A small network was trained on made-up records. Each row is its average activation on records with the value named, seen along a few directions.
Values that are neighbours, or in one group, have similar rows; names and order tell nothing.
(in the rows, 500 means zero)
Strong random noise was added to every row along 2 fixed directions; ignore it. To show where, here is one row again and again, with new noise each time:
[246 429 742 333 499 435 649 337 665 605 341 614 269]
[336 481 470 529 543 485 442 449 614 477 480 296 418]
[525 475 333 650 689 572 368 520 488 439 809 573 522]
[351 440 613 436 574 486 564 397 597 556 520 652 353]


Values of M:
m9: [759 682 466 626 601 544 436 708 327 412 665 865 665]
m4: [607 494 635 299 250 427 622 234 427 560 329 410 309]
m8: [668 658 402 465 491 517 499 736 409 455 554 620 796]
m7: [637 490 277 694 662 737 439 655 198 269 655 494 551]
m5: [454 421 394 617 434 583 334 521 422 527 653 401 678]
m6: [690 503 361 480 504 511 408 438 347 498 396 331 483]
m3: [567 418 394 686 645 455 370 584 480 517 796 402 620]
m2: [248 515 629 420 425 365 555 427 746 585 425 421 443]
m1: [647 505 543 461 355 494 660 611 625 513 279 606 556]
M is arranged as 3 separate groups.
Question: Which other values are in the same group as m9? Give them in the order they are listed.
Answer: m8, m1
Question: Which other values are in the same group as m4? Give them in the order they are listed.
Answer: m7, m6

Values of Z:
z8: [261 424 578 505 449 550 579 445 565 452 257 230 292]
z7: [502 436 467 489 710 440 508 581 577 551 646 693 627]
z2: [569 457 517 474 470 473 481 281 486 579 550 413 408]
z6: [366 450 356 593 517 543 298 387 479 510 563 355 427]
z9: [539 488 343 637 600 542 379 709 413 410 896 368 767]
z1: [650 625 368 468 434 497 500 589 512 347 497 412 555]
z5: [713 497 277 623 375 615 445 619 412 435 337 237 659]
z4: [229 533 639 431 401 380 512 460 783 549 353 531 432]
z3: [615 630 846 343 480 438 696 464 319 597 288 853 371]
Z is arranged as 3 separate groups.
Question: Which other values are in the same group as z3? Give them in the order they are listed.
Answer: z1, z5
Question: Which other values are in the same group as z8? Give them in the order they are listed.
Answer: z2, z6
